Small tables with named rows and columns. After each table, cells are looked up by row and column.

vir =
        sego  kagudig  nov  seveko  vanaseg  kures  magoked  gat  rosot
rol      0.9      0.4  0.8     0.1      0.6    0.7      0.2  0.7    0.8
vig      0.8      0.3  0.8     0.6      0.8    0.5      0.4  0.8    0.9
puro     0.9      0.2  0.9     0.4      0.8    0.6      0.3  0.9    0.9
mep      0.9      0.4  0.9     0.0      0.6    0.7      0.2  0.7    0.9
vip      0.9      0.4  0.9     0.3      0.8    0.7      0.3  0.8    0.9
bitavu   0.3      1.0  0.3     0.8      0.4    0.6      0.9  0.3    0.2
nis      0.9      0.4  0.9     0.1      0.8    0.7      0.2  0.7    0.9
manu     0.6      0.8  0.5     0.3      0.5    0.8      0.6  0.4    0.5

What is the vanaseg of vig in vir?
0.8
What is the kagudig of vig in vir?
0.3
What is the kagudig of nis in vir?
0.4
What is the sego of nis in vir?
0.9
What is the rosot of rol in vir?
0.8
What is the rosot of manu in vir?
0.5
What is the rosot of vig in vir?
0.9
What is the seveko of vig in vir?
0.6
What is the nov of rol in vir?
0.8
What is the vanaseg of manu in vir?
0.5
What is the kagudig of bitavu in vir?
1.0
What is the magoked of mep in vir?
0.2
What is the gat of rol in vir?
0.7
What is the kures of rol in vir?
0.7
Row with the largest seveko: bitavu

tiv
cols = vov, mepe, tetorup, por, soke
luf: [32.37, 42.73, 40.87, 47.97, -66.93]
zazo: [14.01, -69.34, 2.76, -79.54, 55.30]
pidedu: [9.65, -13.01, 5.36, -6.47, 12.80]
dilivom: [24.13, -41.08, 16.46, -40.92, 23.08]
pid: [12.04, -77.28, 0.07, -91.36, 62.89]
menog: [-6.11, -47.62, -13.69, -58.66, 52.54]
lomi: [-27.20, 42.86, -20.79, 45.11, -10.28]
met: [-2.04, -66.63, -14.07, -74.67, 69.68]
pimibir: [0.27, -51.34, -6.53, -67.18, 47.06]
zezi: [46.16, 5.04, 49.50, 3.09, -46.71]

zazo, por: -79.54
met, soke: 69.68
pidedu, soke: 12.80
pid, tetorup: 0.07
pidedu, por: -6.47
luf, por: 47.97
zezi, vov: 46.16
dilivom, vov: 24.13
lomi, por: 45.11
menog, soke: 52.54
zezi, soke: -46.71
pid, por: -91.36
pimibir, vov: 0.27
met, vov: -2.04
lomi, mepe: 42.86
zezi, mepe: 5.04
menog, por: -58.66
pimibir, soke: 47.06
menog, vov: -6.11

Table padu
|  | laf | mulim | mibigu | kopelis | tofumok |
|---|---|---|---|---|---|
| vusonab | 122 | 673 | 290 | 624 | 136 |
| figukef | 177 | 667 | 288 | 642 | 154 |
| sira | 849 | 284 | 541 | 398 | 708 |
| vibulup | 752 | 364 | 485 | 470 | 602 |
| purup | 179 | 687 | 275 | 672 | 134 |
| lan | 718 | 350 | 497 | 433 | 609 |
| senab | 255 | 460 | 455 | 376 | 391 |

mibigu of figukef is 288
kopelis of senab is 376
tofumok of purup is 134
mulim of lan is 350
mulim of vusonab is 673
tofumok of lan is 609
kopelis of vibulup is 470
mulim of senab is 460
kopelis of purup is 672
mibigu of senab is 455
mibigu of vusonab is 290
laf of figukef is 177
mulim of purup is 687
tofumok of vusonab is 136

zozizen:
fields: posudu, pof, dat, gaf, nud, pom, lil
penozam: [-24887, 45275, 1409, 23390, 17189, 34261, 14797]
ligen: [32780, -72619, -8438, -20758, -14574, 30656, 5783]
kop: [15308, -38757, 5551, -28213, -422, 8072, -7673]
fif: [-3287, -18775, 23283, 1583, -33533, 19064, -4901]
fopef: [5469, 38730, 20603, 2274, -9626, -10925, -31356]
purir: [24249, 35661, -19992, -3719, -26170, -694, -21896]
kuli: [1381, 54695, -35194, -3801, 63273, 22173, 7552]
nisi: [19324, 933, -6378, 7822, -4862, 24382, -1096]
toder: [11066, -3244, 1525, -7791, -6024, -19118, -26899]
lem: [14051, 24715, 4701, 17597, -33583, 41154, -4800]
foned: [-11893, 2172, -581, -11140, -63375, 14082, 11340]
romusob: [32790, 1316, -1880, 25024, -72447, 9316, 5095]
fafi: [-27575, 61052, 28481, -10669, 54556, 25420, -31910]

nisi, pof => 933
purir, pom => -694
penozam, lil => 14797
kuli, gaf => -3801
kop, gaf => -28213
toder, posudu => 11066
purir, pof => 35661
fif, gaf => 1583
lem, pom => 41154
ligen, nud => -14574
lem, lil => -4800
ligen, gaf => -20758
toder, pom => -19118
toder, gaf => -7791
foned, dat => -581
fopef, pof => 38730
toder, pof => -3244
nisi, dat => -6378
purir, lil => -21896

